A small network was shown many inputs. Here are its activations along a few directions, one row for each input.
In each table, some parts of the input vary, and every possible input appears once, in random order.
A made-up example of a description, with smaller parts first: values(3) and (point or line(9) or (ring(5) and line(6))).
Shared parts are said once, and a part with two or three values counts as separate values.
In the rows, zero is written as 128.

Other details of the inputs vary at random and push rows far along two fixed directions, the same in every table; ignore that.

Rows:
row 1: [162 123 133 124 149 218 110 152  78  63 139 138 112 134]
row 2: [ 78 134 157 121 131  86  94  70  93 219 146 107 129  84]
row 3: [122 163 109 157 188 187  74 123 148 155 176 122 159  91]
row 4: [113 102 170 101  88  81 201 106 183  96  67 123 107 169]
row 5: [ 66 166 107 121 152  90 148  80 136 202 128 150 165  75]
row 6: [155 151  90 161 146 178 123 157 109  38 134 170 128 123]
row 7: [173 127 145 126 128 209 106 127 109  47 133 140  91  98]
row 8: [ 92  91 107 113 102  62 106 111 133 212 136 102 142  97]
row 9: [212 122 137 185 142 164  91 197 119  75 144 138 101 159]
row 10: [143  89 108  85  84 102 198 131 122 155 110 117 134 206]
row 11: [145  79 111  82  64  98 208 138 135 138 102 130 119 215]
row 12: [140  88 110  82  69  99 198 127 145 145  94 123 105 187]
row 13: [ 50 141 136 110 169  98 135  88 153 182 154  97 182 102]
row 14: [138 135 119 138 168 186 102 161 144  32 127 111 120 125]
row 15: [129 124 137 114  77  79 208 105 153 112  58 182 111 155]
row 16: [ 99 150 149 127 131 107 153  89 173 214 129 120 148 110]
row 17: [135 102 180 107  68  84 164 119  88 147  92 136  79 191]
row 18: [190 115  88 115 114 190  96 149 141  52 139 122 118 108]
row 19: [180 114 142 159 150 142  95 191 116  26 134 110 104 142]
row 20: [153 121 129 132 156 190 122 185 129  19 121 114 131 151]
row 21: [ 80 127  93  82 133 110 125  95 129 223 164 103 185 108]
row 22: [184 120 149 132 148 169  71 165  69  71 156 143  88 137]
row 23: [115 100 171 125  82  52 171 144 141 116  76 102 101 181]
row 24: [201 100  86 120 117 185  98 140 145  35 119 132 107 128]
row 25: [167 122 131 131 151 212 110 134  96  58 131 137  88 118]
row 26: [148 119 143 136  71  44 198 157 107 129  87 170 100 186]
row 27: [208 124 140 167 146 164  80 205 121  77 147 148 104 171]
row 28: [136  96 167  95  86 123 219 119  89 136  94 138  99 212]
row 29: [193 119 137 189 119 174  77 195 129  68 117 132 105 147]
row 30: [109 151 134 139 202 122  38 142 123 124 186 100 161  74]
row 31: [ 86 188  80 143 208 165  66 113 106 153 176 146 201  37]
row 32: [ 50 156 138 109 153  90 140  80 166 177 142  85 158  79]
row 33: [ 94 120 101 112 119  67  85  91 125 225 153  90 155  92]
row 34: [159 128 128 130 147 214 104 138  94  58 133 140  90 128]
row 35: [ 74 139 124 163 203 126  20 123 138 136 170  83 167  17]
row 36: [175 110  74 128 128 191 102 155 118  55 159 122 124 141]
row 37: [ 58 151 148 105 157  89 139  75 169 175 134  88 162  72]
row 38: [166  74 130  99  50  52 185 155 118 150 108 124  95 207]
row 39: [172 155 100 150 149 173 123 152 122  37 106 164 117  95]
row 40: [ 87 118 105 114 106  72  83  97 127 223 151  94 163  85]
row 41: [ 90 148 144 132 143 110 123  63 186 219 136 129 161  91]
row 42: [163 151  90 151 147 182 121 168 115  36 109 173 114 128]
row 43: [128 113 156 133  75 108 215 135 158 154 107 145 113 217]
row 44: [ 60 136 144 105 149  91 156  89 164 173 125  97 151 108]
row 45: [ 98 142 138 132 150 115 157 103 144 229 146 119 174 150]
row 46: [159 153  88 150 152 179 119 161 112  44 120 168 123 121]
row 47: [ 90 117 152 157 122  75 114 122 154 227 129 120 141 108]
row 48: [ 81 131  86  87 133 107 120  82 140 215 165 102 167 101]
row 49: [ 90 182  76 151 212 159  68 102 113 150 181 149 196  39]
row 50: [150  92 184 111  68  76 187 134  84 142 104 140  70 195]
row 51: [167 133 130 133 139 206 112 133  98  51 134 130  83 110]
row 52: [ 79 163 127 113 114  82 163  81 150 181 116 158 156  77]
row 53: [ 75 150 127 144 106  52 124 107 118 195 111 146 155  90]
row 54: [111 114 114  89 118  58 104 116 120 220 168 113 151 130]
row 55: [137 152 124 183 175 148  37 134 132 162 164 110 148  80]
row 56: [135 113 156 121  73 110 216 146 166 154  80 147  98 224]
row 57: [128  71 181 118  57  80 178 137 100 136  75 139  64 173]
row 58: [ 85 137 161  94 124 112 155  58 120 194 130 121 123  90]
row 59: [108 184  96 155 205 117  27 125  97 161 194 151 178  39]
row 60: [176 150 103 171 141 146  76 171  92  50 117 162 117 122]
row 61: [143 130 121 136 164 183 110 162 140  28 130 111 121 133]
row 62: [151 120 138 165 139 152  68 180 126  30 117 101 116 114]
row 63: [117 107 176  94  68  86 217 129 177  92  72 119 103 174]
row 64: [122 161 114 154 192 194  74 137 137 160 177 122 179  94]
row 65: [106 186 104 163 204 183  53 100 157 178 192 105 170  37]
row 66: [193 137 134 159 130 207 110 165 162  58 127 142 111 128]
row 67: [ 83 152 123 142 118  47 125 100 116 197 113 142 147  97]
row 68: [101 125 104  83 111  93 144  80 151 199 136 102 150  98]
row 69: [143 105 155 126  84 112 217 148 156 153  95 148 117 226]
row 70: [105 118 109 102 105  65 100  99 121 215 146 101 149 125]
row 71: [ 63 141 119 149 134  52 109 104 124 207 124 146 157  59]
row 72: [116  98 163 101  96  87 230 143 141 111  79 112 124 222]
row 73: [149 113 169 142  74  77 164 150 141 167  92 137 104 211]
row 74: [191 129 121 164 150 208 119 174 149  65 121 140 104 153]
row 75: [ 93 154 118 128 203 189  62  79  92 163 196 119 165  51]
row 76: [120 139 127 115  75  79 223 128 137 121  71 165 104 163]
row 77: [112 158  61 119 180 168  47  93 135 159 196  89 169  31]
row 78: [170 121 141 155 143 149  80 181 119  22 116 108 106 149]
row 79: [115 102 165 101  73 119 210 105 104 132 110 144  90 191]
row 80: [126 127 126 117  95  86 226 136 112 134  80 167 134 196]
row 81: [172 120 130 128 139 213 117 146  90  43 131 141  85 142]
row 82: [175 118 141 132 140 203  99 109 115  43 121 147  89 104]
row 83: [131  89 183 115  45  85 174 131  94 135  76 135  74 182]
row 84: [ 50 137 143 113 139  90 158  88 155 165 147 100 162 121]
row 85: [185 109  74 118 125 195 104 168 126  50 131 125 107 151]
Each input here is: values(5) and (line(6) or line(11)).
Q: The inputs of row 80 and row 10 match in every part but the values(5) part. If row 59 is changed in the same way as row 80 into row 10, which row does it become?
A: row 54
Q: The inputs of row 66 and row 52 match in every part but the values(5) part. If row 55 is changed in the same way as row 66 into row 52, which row does it become?
A: row 67
Q: Which other rows does row 57 become when the values(5) part takes its other values? List them by row number.
A: row 8, row 35, row 47, row 71
Q: Which other rows does row 17 become when the line(6) part takes its other values? List them by row number.
A: row 2, row 22, row 50, row 57, row 83

Rows:
row 86: [134 102 147  82  43 113 212 113  85 105  76 169  70 171]
row 87: [150 114 142 163  63  81 176 175 136 136  65 141  94 181]
row 88: [149 160  98 190 199 156  36 173 115 115 173 130 150  33]
row 89: [168 133 107 162 116 114  89 175 101  52 122 150  97 141]
row 90: [166 126 105 130 121 170 130 154 143  27 106 161 124 128]
row 91: [ 81 149 112 115 130  90 140  72 162 165 130 150 177  87]
row 92: [134 125  85 143 177 163  59 129  95 138 181 117 154 116]
row 93: [ 94 148 136 116 122  44  90 102 117 186 126 121 153  92]
row 94: [179 133 116 165 137 186 128 134 155  44  98 155 122 136]
row 95: [142  95 173 123  79  53 172 158 107 116  55 139 105 208]
row 96: [156 148  88 125 147 190 114 152 130  22 133 122 120 114]
row 97: [140 120 167 125  85 115 210 132 166  98  84 174 119 197]
row 98: [ 98 148 177 127 123  56 111 113 125 196 124 128 144 129]
row 99: [173 133 118 126 152 179 159 161 134  32 122 125  99 141]
row 100: [108 129 110 113 148  86 118  91 121 224 182 118 148 114]
row 101: [ 73 138 132 152 146  58 108 111 106 192 136 129 152 119]
row 102: [126 119 176  99  74 141 196 112  90 128 101 167  79 169]
row 103: [138 156 113 175 190 118  54 140 105 123 172 133 131  72]
row 104: [127 131 136 175 157 145  33 127 123 118 150  91 120  62]
row 105: [ 63 152 106  86 134 106 142  88 158 170 133 120 152  91]
row 106: [173 130 127 130 156 207 111 128  70  60 141 158  87  85]
row 107: [148  80 118 118  74 114 188 173 119 146  96 134 122 208]
row 108: [183 136 137 166 137 137  69 156 111  76 103 124 106 130]
row 109: [158 149 126 144 162 213 108 162 147  43 134 147 118 124]
row 110: [110 190 107 145 220 219  54 118 136  97 197 105 166  52]
row 111: [ 76 163 131 107 159 104 168  76 142 180 161  99 162  82]
row 112: [159 100 138 117  62 119 187 177 134 152 113 144 109 213]
row 113: [137 134 130 170 199 154  13 143 114  99 184  99 129  25]
row 114: [187 111  82 128 110 153  98 163 103  70 147 138 104 163]
row 115: [122 130 124 106 130 105  96  80 126 223 144  96 153 122]
row 116: [151 146  53 145 170 190  27 153 114 126 194 118 167  54]
row 117: [ 86 144 141 113 119 135 142  53  94 199 126 136 118  87]
row 118: [ 55 131 127  95 146 113 165  95 150 177 115 117 155 125]
row 119: [ 72 166 154 107 127 114 180  88 148 173 149 107 157 128]
row 120: [169 136 115 146 179 190 108 147 143  49 137 153 133  90]
row 121: [115 104 144  99  90 112 235 138 137  94  70 124 109 213]
row 122: [155  59 158  91  72  92 179 136 132 145 119 111  86 184]
row 123: [122  94 158  99  78 135 205 114  74 113  77 161  85 176]
row 124: [200 115 136 120 124 173  93 166 110  84 141 128 113 175]
row 125: [101  99 134 111 113 112 103  79 139 218 155  81 134 112]
row 126: [165 134 142 143 138 191 134 160 150  43 118 164 123 147]
row 127: [128 117 140  92 112 116 211 137 157 110  92 137  96 166]
row 128: [ 90 155 129 163 135  67  98  95 123 204 137 121 135 108]
row 129: [142 109 145 104 100 110 220 141 157 100  80 151  93 174]
row 130: [144 110 148 125  79 121 208 124 164 105  61 153 107 187]
row 131: [171 144 130 188 137 164  82 209 119  72 133 150 117 123]
row 132: [ 75 121 145 123 108  56  91 106 128 177 140 101 133  77]
row 133: [ 78  84 138  98 124 101 112  91 123 214 156  86 153 120]
row 134: [ 71 134 129 129 153 105 149  77 152 170 121 146 185 108]
row 135: [ 55 138 123 112 160 117 145  86 149 183 125 124 170  99]
row 136: [108 133 106 126 126 100 112  82 126 226 159 109 142 134]
row 137: [ 99  90 126  84  88  87 118  96 132 192 153  96 133 120]
row 138: [101 138 127 117 130 102 113 101 124 219 181 124 148 143]
row 139: [184  86 148  88  86  91 175 144 119 137 104 128  99 200]
row 140: [136 119 143 109  73 116 234 126 155 103  63 119  88 209]
row 141: [145  94 149 162 135 141  78 173 104  59 118 110 105 123]
row 142: [150 129 117 138 145 191 154 155 114  24 118 114 128 152]
row 143: [153 120 113 150 166 199 112 155 131  34 114 152 143 123]
row 144: [164 144 139 178 139 138  84 178 107  71 140 151 101 150]
row 145: [ 96 100 160  98 105 107 119 100 138 211 167  98 134 135]
row 146: [201 106  96 141 129 171 121 191 118  94 144 135 113 143]
row 147: [152 132  92 134 205 192  11 128  91 123 183 100 174  79]
row 148: [ 74 128 181 137 123  76  95 113 135 192 150 105 132  97]
row 149: [168 132 113 147 135 194 135 147 152  50  94 136 101 141]
row 150: [ 70 154 121 109 145 125 145  77 167 193 122 107 144 101]
row 151: [121 119 165  91  78 121 226 148 164 108  80 146  90 212]
row 152: [170 146 116 148 131 197 148 141 132  35 115 107 110 144]
row 153: [ 66 153 107  99 135 102 138  83 159 175 132 130 160  81]
row 154: [112 126 112  81 116  83  99  89 119 207 152 108 160 114]
row 155: [109 130 101 129 116 114 123 108 139 237 146 108 156 116]
row 156: [141 113 128 139  54  63 172 184 127 117  77 153 104 168]
row 157: [ 92 145 133 123 156  93 156  73 164 180 137 149 169  86]
row 158: [123 154  93 195 199 166  26 172 102 114 162 125 170  49]
row 159: [197 131 139 157 160 134  72 176 103  55 122 135 106 115]
row 160: [ 74 156 118  94 110  93 178  83 141 155 135 106 157 111]
Q: The inputs of row 134 and row 157 match in every part but one. If row 147 is changed in the same way as row 134 into row 157, which row does it become?
A: row 139
Q: The inputs of row 113 and row 141 match in every part but one. If row 111 is changed in the same way as row 113 into row 141, which row does it become?
A: row 142
Q: Describe the family of inputs behind these rows.
A: values(5) and (point or line(6) or (values(2) and line(4)))
Q: Which other rows does row 128 become when the line(4) part takes its other values? List them by row number.
A: row 87, row 104, row 108
Q: Which other rows does row 136 become when the values(2) part takes its other values? List them by row number.
A: row 128
Q: Which other rows does row 104 become when the values(2) part takes its other values? List them by row number.
A: row 125
Q: Which other rows does row 140 become when the line(6) part takes its other values? List them by row number.
A: row 94, row 130, row 149, row 150, row 152

Rows:
row 161: [111 137 134 103  98  73 183 109 120 159 112 144 127 161]
row 162: [197 111 156 132 100 157 159 172 109  16  92 144  65 197]
row 163: [110 118 140 124  84  89 179 109 140 155  80 138 111 141]
row 164: [110 135 110 118 125 150 122 100 140 156 142 116 135  99]
row 165: [209  89 118 142  86 135 124 205  85  51 104 145  81 197]
row 166: [121 120 145 133 135 108  76 126  99 173 153 105 128 110]
row 167: [113 127 115 135 150  96  55 127 125 176 164  96 153  88]
row 168: [175 112 102 126 108 182 151 176 108  41 112 138  99 177]
row 169: [102 149 102 119 170 128 111 104 117 165 167 128 159  78]
row 170: [ 94 124 130 120  98  77 185 117 118 159  91 141 130 151]
row 171: [182 126  98 165 154 177  20 155 103  97 165 121 119  78]
row 172: [151 152 104 157 170 196  49 138 124  74 157 142 134  56]
row 173: [124 135 119 118 139 133 125 102 139 155 143 129 132  88]
row 174: [181 132 125 133 110 153 132 141 129  65 110 147  94 143]
row 175: [ 78 151 122 129 165 111  85 106 147 158 159 115 170  64]
row 176: [109 106 140  96 100  86 175 109 153 153 104 120 139 166]
row 177: [162 128 139 154 123 157 135 175 136  68 111 155 110 157]
row 178: [132 123 124 116 137 120 138 133 146 114 132 116 133 121]
row 179: [126 129 128 156 141 107  77 133 122 188 161 117 144 115]
row 180: [105 113 163  99 109  90 184 106 129 166 118 124 114 149]
row 181: [109 140 120 126 133 119 127 129 115 130 134 148 143 113]
row 182: [157 158 102 150 185 176  53 142 131  56 163 114 142  80]
row 183: [119 162 132 140 152 123 118 114 141 156 146 131 145 116]
row 184: [112 126 147 141 135 130 130 122 114 117 112 122 119 120]
row 185: [ 79 143 128 118 161 151  99  90 123 172 169  97 150  84]
row 186: [118 109 138  98  87 102 177  92 146 171 100 139 124 154]
row 187: [167 112 109 121 124 164 139 151 109  69 114 149 120 165]
row 188: [108 131 154 129 133 128 122 123 119 124 132 133 125 114]
row 189: [114 118 148 113 105 102 182 112 150 179 106 137 139 175]
row 190: [100 133 111 116 140 135 119 116 148 141 146  96 151 109]
row 191: [110 125 141 115 151 144 114  97 120 147 143 119 141 116]
row 192: [ 99 128 149 138 105  85 182 123 146 170  89 136 128 159]
row 193: [108 122 140 116  94 113 189 126 151 170 111 123 127 176]
row 194: [162 134 123 145 153 166 125 156 137  96 138 136 124 130]
row 195: [124 121 127 139 123 115 139 142 141  94  99 120 125 134]
Q: Describe the family of inputs behind these rows.
A: values(5) and (point or line(6))
Q: Which other rows agree with row 176 in the values(5) part? List them by row number.
A: row 167, row 175, row 178, row 182, row 190, row 195
